Sev: -29, 3, -27, 16, 7, 21, 47, 55, -28, 35, 4, -37, 20
topep: 35, -28, 7, 21, 47, 55, 4, 20, 17, -27, -37, -29, 3
Zagi: -41, 100, 3, -120, 6, -17, -16, 2, -2, 23, -34, 38, 12
vido: -27, 20, 3, 17, -29, 3, 21, 47, -37, 7, -27, 35, 55
dis: 20, 4, -37, 7, 3, 21, 47, 17, -29, -27, 55, -27, 35
rest: 20, 4, -37, 7 : 3, 21, 47, 17, -29, -27, 55, -27, 35
perm: 47, 21, -27, 17, 3, 55, 3, -29, -37, -27, 7, 35, 20 : vido
perm: -27, 55, -27, 35, 20, 4, -37, 7, 3, 21, 47, 17, -29 : dis
rest: 21, 47, 17 : -29, -27, 55, -27, 35
perm: 4, -37, 20, -29, 3, -27, 16, 7, 21, 47, 55, -28, 35 : Sev
perm: 20, 4, 3, -28, 55, 35, -37, 17, 47, 21, 7, -29, -27 : topep
perm: 55, -37, -29, 7, 4, -27, 35, 20, 3, 17, 47, 21, -27 : dis

Ribak: -4, -41, -20, -56, 6, -3, 67, 36
Zagi: 28, -96, -2, -77, -30, 3, -12, -63
dis: 16, -15, -76, -89, -14, 15, -11, 38
Sev: -25, -14, -22, -33, 15, -6, -11, -13
vido: -26, -1, -27, -40, 18, -8, 26, 38
topep: 45, -74, 11, -31, -38, 2, -1, 48
kuf: 15, -89, -12, -76, -15, -14, 16, 57
vipud: 24, -56, -24, -56, -2, -22, -11, 52
dofor: 15, -89, -12, -76, -15, -14, 16, 38
keme: 43, -104, 5, -59, -34, -9, 46, -76
vig: 4, -60, -17, -68, -5, -7, -50, -24
Pil: 45, -74, 11, -31, -17, -9, 18, 26
perm: -89, -76, -15, -14, -12, 15, 16, 38 : dofor
rest: -31, -38, 2 : -1, 48
perm: -56, -2, -22, -11, 52, 24, -56, -24 : vipud

topep: -1, 25, -27, 65, -53, 13, -14, -60, 11
Sev: 65, 25, -28, 26, -27, 11, -1, -14, -60
Pil: -38, 26, -85, 57, -45, -48, 74, -20, 99
rest: 25, -28, 26 : -27, 11, -1, -14, -60
rest: 57, -45, -48 : 74, -20, 99
perm: -60, -28, -27, -14, -1, 11, 25, 26, 65 : Sev
perm: -85, -38, -45, -20, 57, 99, 74, 26, -48 : Pil
perm: 65, 11, 25, -1, -53, 13, -27, -14, -60 : topep
rest: 25, -27 : 65, -53, 13, -14, -60, 11
perm: 25, -28, 26, -27, 11, -1, -14, -60, 65 : Sev

kuf: 11, -94, -27, -68, -13, -10, -41, -20, 27, -14, 62, 24, 52, -57, 2, -40, 10
Sev: -68, 2, 62, -13, 52, 11, -21, 10, 24, -14, -58, -40, -94, -10, -41, 27, -27
vig: -94, 24, -58, -20, 2, -13, -41, -10, -14, 10, -68, 11, -40, 52, -27, 27, 62
perm: 62, 27, -27, 52, -40, 11, -68, 10, -14, -10, -41, -13, 2, -20, -58, 24, -94 : vig
rest: -58, -40 : -94, -10, -41, 27, -27
perm: -94, -68, -58, -41, -40, -27, -21, -14, -13, -10, 2, 10, 11, 24, 27, 52, 62 : Sev
perm: -94, -68, -58, -41, -40, -27, -20, -14, -13, -10, 2, 10, 11, 24, 27, 52, 62 : vig

vipud: -92, -21, -25, 22, -20, 98, -24, -20, 21, 84, 19, 63, 61, -32, 18, -2, 18, 50, 4, -10, -82, -11, -92, 24, -75, 23, -11, 75, -78, -23, 59
keme: -92, -46, -25, 22, -20, 98, 0, -20, 21, 84, -43, 40, 61, -32, 18, -2, 18, 50, 4, -10, -82, -11, -92, 24, -75, 23, -11, 75, -78, -23, 59
Zagi: 25, -7, -28, -47, -40, 44, -57, -31, -80, 42, -74, 57, 14, 22, -75, -29, -71, 18, -52, -38, 25, -38, 31, -68, 36, -66, -38, 10, 23, 7, 30
dofor: 23, 4, -6, -33, -21, 44, -28, -18, -42, 39, -43, 41, 9, 11, -39, -19, -42, 17, -36, -26, 15, -11, 20, -42, 13, -43, -12, 4, 18, -1, 33
Pil: -6, -36, 9, -28, 41, -42, 23, -12, 33, 39, 5, -43, -42, 15, 11, -19, 13, -18, -11, 4, -26, 18, 20, -43, 44, -1, -33, -42, 17, -39, -21
perm: -21, -39, 17, -42, -33, -1, 44, -43, 20, 18, -26, 4, -11, -18, 13, -19, 11, 15, -42, -43, 5, 39, 33, -12, 23, -42, 41, -28, 9, -36, -6 : Pil
rest: -43, 41 : 9, 11, -39, -19, -42, 17, -36, -26, 15, -11, 20, -42, 13, -43, -12, 4, 18, -1, 33
perm: -92, -92, -82, -78, -75, -32, -25, -24, -23, -21, -20, -20, -11, -11, -10, -2, 4, 18, 18, 19, 21, 22, 23, 24, 50, 59, 61, 63, 75, 84, 98 : vipud
perm: -6, 4, 20, 15, 23, -42, 13, 39, 41, -12, 17, -1, -43, -42, -36, 9, -19, -33, 4, -39, 18, -18, 44, -26, -42, -21, -11, -28, 33, 11, -43 : dofor
perm: -6, 17, 13, 11, 9, -43, 44, 20, -42, -26, -36, 15, -1, -12, 41, -43, -39, 33, 39, -19, 4, -11, 23, -33, -28, 4, -18, -21, -42, -42, 18 : dofor
perm: 59, -92, -46, -25, 22, -20, 98, 0, -20, 21, 84, -43, 40, 61, -32, 18, -2, 18, 50, 4, -10, -82, -11, -92, 24, -75, 23, -11, 75, -78, -23 : keme
rest: -29, -71, 18 : -52, -38, 25, -38, 31, -68, 36, -66, -38, 10, 23, 7, 30

vido: -32, 17, -9, 34, 11, 25, 28, -5, -65, 1, 4, 6, -34, 0, -19, -16, 2, -1, -7, -63, -6, 42, 23, 7, 0, -10, 55, -8, -17, -6, -10, -28, 10, 25, -13, 8, 24, 13, -15, 30, -17, 61, -11, 35, 11, -14, 44, 9
dis: 26, 2, -57, -58, 30, -39, 33, 36, -13, 9, 14, -37, -27, 23, -4, -7, 9, 8, -9, 0, 31, -1, -42, -5, -23, -6, -55, -20, -46, -24, 30, -34, 73, -10, 22, 4, 7, 39, -21, -27, -44, 32, -43, 9, -7, -33, -14, 31
Zagi: -17, -6, 33, 55, -11, 17, -63, -32, 0, -1, 0, 13, 25, -34, 7, -17, -28, 10, -9, 8, -8, -5, 25, 1, 35, 2, 42, 11, 28, -10, -15, 6, -65, 9, -16, 4, -13, -19, -14, 30, 44, 24, 61, -10, 23, 11, -7, -6
vipud: 27, -26, -56, 35, 14, -72, -20, 22, 5, -5, 11, -41, -13, -7, 56, -9, -11, 50, 3, 45, 46, 9, -3, -26, 36, 18, -9, -6, -11, -24, 31, -20, -2, -29, 17, 36, -8, 1, -27, -12, -31, 37, -25, 32, 35, -33, -18, 33
rest: -43, 9 : -7, -33, -14, 31
rest: -24, 30 : -34, 73, -10, 22, 4, 7, 39, -21, -27, -44, 32, -43, 9, -7, -33, -14, 31
perm: -17, -28, 10, -9, 8, -8, -5, 25, 1, 35, 2, 42, 11, 28, -10, -15, 6, -65, 9, -16, 4, -13, -19, -14, 30, 44, 24, 61, -10, 23, 11, -7, -6, -17, -6, 33, 55, -11, 17, -63, -32, 0, -1, 0, 13, 25, -34, 7 : Zagi
rest: 1, 35 : 2, 42, 11, 28, -10, -15, 6, -65, 9, -16, 4, -13, -19, -14, 30, 44, 24, 61, -10, 23, 11, -7, -6
rest: -31, 37, -25, 32 : 35, -33, -18, 33

dofor: 11, 4, -27, 29, -21, 16, 40, -57, -15
Zagi: 22, 55, -30, -14, -20, 16, -19, 47, -20
Sev: -19, -14, -12, 32, 11, 47, -14, 8, 66
topep: 44, -28, -19, 12, -6, -32, 21, -55, 122
Ribak: 32, 11, -13, -14, -14, 66, -19, 47, 8
vipud: 22, 23, -9, 38, 3, -78, -2, 98, 37
vig: -21, 40, 11, -27, -15, -57, 3, 29, 16
perm: -12, 11, -19, 47, -14, 8, 32, -14, 66 : Sev
perm: 3, -57, -15, 40, 16, -27, 11, -21, 29 : vig
perm: 8, 47, -19, 66, -14, -14, -13, 11, 32 : Ribak
rest: -14, -14, 66, -19, 47 : 8
rest: -13, -14 : -14, 66, -19, 47, 8
perm: 16, 29, 3, -57, -15, -27, 11, 40, -21 : vig
rest: -21, 16 : 40, -57, -15

vig: -46, 5, 20, 10, -10
Sev: -23, -8, -52, -58, 111
Zagi: -45, 5, 20, 10, -10
Pil: 11, -4, -21, -3, -13
dis: -3, 39, -75, -45, -1
keme: -26, 51, 5, 55, -7
kuf: -5, -60, -16, 31, 65
Ribak: -60, 4, 20, 10, -10
topep: 64, -5, -15, 31, -60
perm: -45, 10, -10, 20, 5 : Zagi
rest: -4, -21, -3 : -13
perm: -60, -10, 4, 10, 20 : Ribak
perm: -10, 10, 20, 4, -60 : Ribak
rest: 64, -5, -15, 31 : -60

topep: -19, -17, 25, -1, 10, -14
vido: 10, -1, -18, 25, -17, -14
Pil: -8, -7, -32, 16, -11, -3
Zagi: -19, 13, -13, 67, -14, -33
keme: -47, 62, -9, 94, -34, -70
dofor: 10, -1, -18, 25, -17, -70
vipud: -19, -18, 25, -1, -33, -13
Ribak: -57, -23, 1, 67, -13, -22
vig: -3, 12, -3, 46, -18, -6
rest: -9, 94, -34 : -70
rest: 1, 67 : -13, -22
perm: -18, -17, -14, -1, 10, 25 : vido
perm: -33, -19, -14, -13, 13, 67 : Zagi
rest: -19, -17, 25, -1 : 10, -14
perm: 25, -14, -19, 10, -17, -1 : topep
rest: 67, -13 : -22

Zagi: 31, 8, -30, -17, -63
kuf: 31, 7, -30, -36, -63
vipud: 31, 8, -30, -16, 7
rest: 31, 7, -30 : -36, -63
rest: 31, 7 : -30, -36, -63
asked: 31, 7, -30, -36, -63 : kuf
perm: -63, -36, -30, 7, 31 : kuf
rest: 31, 7, -30, -36 : -63
rest: 31, 8, -30, -17 : -63

dofor: -48, -8, -20, -4
Ribak: -8, 9, -48, -13
vig: -48, -8, -3, -20
Sev: -9, -13, 9, -48
vipud: -11, -12, 9, -1
dis: 6, 20, 28, -56
Zagi: -10, 18, -27, -88
kuf: 3, 18, -39, -116
topep: -10, 8, 8, -87
rest: 3, 18, -39 : -116
rest: -11, -12, 9 : -1
perm: -48, 9, -13, -9 : Sev
perm: -48, -20, -8, -3 : vig
perm: -4, -20, -8, -48 : dofor
rest: -12, 9 : -1
perm: -9, -13, -48, 9 : Sev

Sev: 89, 22, -7, -7, -44, 10, 25, -1
keme: 41, 10, -40, -111, 84, -77, 5, -10
vido: 5, -77, -39, 41, 84, -111, 10, -10
vig: 41, -77, 5, -11, 10, -39, 84, -111
perm: -111, 41, -77, 5, -11, 10, -39, 84 : vig
perm: -111, -77, -39, -10, 5, 10, 41, 84 : vido

vido: 20, -2, -39, 40, -5, 15, -41, -24, -5, 42, 15, 24, 9, -17, 9, 39, -21
Sev: 47, 62, -39, 39, 34, -3, 39, -21, 24, 25, -30, 6, -4, -30, -18, 9, 5
vipud: 62, 24, -39, 39, 47, -4, -21, 5, 34, -30, 6, 25, -31, -18, 9, 39, -3
kuf: 24, -30, 47, -31, 9, 6, -39, 39, -4, 34, 62, -3, -21, 39, 5, 24, -18
rest: -39, 40 : -5, 15, -41, -24, -5, 42, 15, 24, 9, -17, 9, 39, -21
perm: -39, -31, -30, -21, -18, -4, -3, 5, 6, 9, 24, 24, 34, 39, 39, 47, 62 : kuf
rest: -18, 9, 39 : -3
perm: 39, -21, 20, -2, -39, 40, -5, 15, -41, -24, -5, 42, 15, 24, 9, -17, 9 : vido
perm: 5, 34, -30, 6, 25, -31, -18, 9, 39, -3, 62, 24, -39, 39, 47, -4, -21 : vipud
perm: -39, -31, -30, -21, -18, -4, -3, 5, 6, 9, 24, 25, 34, 39, 39, 47, 62 : vipud
rest: 24, -39 : 39, 47, -4, -21, 5, 34, -30, 6, 25, -31, -18, 9, 39, -3

dofor: -105, 118, 52, 4
Zagi: 70, 58, -22, -55
Sev: 119, 68, 78, 63
vig: 71, 58, 73, -26
Ribak: 55, -73, -39, -123
keme: -123, 56, -41, -123
vipud: 55, -73, -40, -123
topep: -45, 38, -22, -96
vido: -100, -67, -6, 45
rest: -45, 38, -22 : -96
asked: 55, -73, -40, -123 : vipud
rest: 58, -22 : -55
rest: 71, 58 : 73, -26
perm: -123, 55, -73, -39 : Ribak
rest: 71, 58, 73 : -26
rest: 56, -41 : -123

Ribak: -111, 4, 10, -22, 82
vipud: 51, -4, -4, 10, -33
vido: -90, -4, 12, -20, 78
Zagi: 24, 3, -1, 6, -10
vig: 24, 3, -5, -76, 17
dofor: 5, 0, -5, 6, 5
topep: 111, 8, -1, 18, -84
rest: -1, 18 : -84
rest: 3, -5 : -76, 17

topep: 5, -31, 34, 11, 50, -69, -90
keme: 1, -21, 71, 0, 39, -58, -79
dofor: -52, 30, 22, -5, -5, 51, 43
vipud: 51, 42, -52, 22, 30, -5, -5
perm: -79, -58, 39, 0, 71, -21, 1 : keme
perm: -52, -5, -5, 22, 30, 43, 51 : dofor
rest: 1, -21, 71 : 0, 39, -58, -79
rest: 51, 42, -52 : 22, 30, -5, -5
perm: -5, 51, 22, 43, 30, -5, -52 : dofor

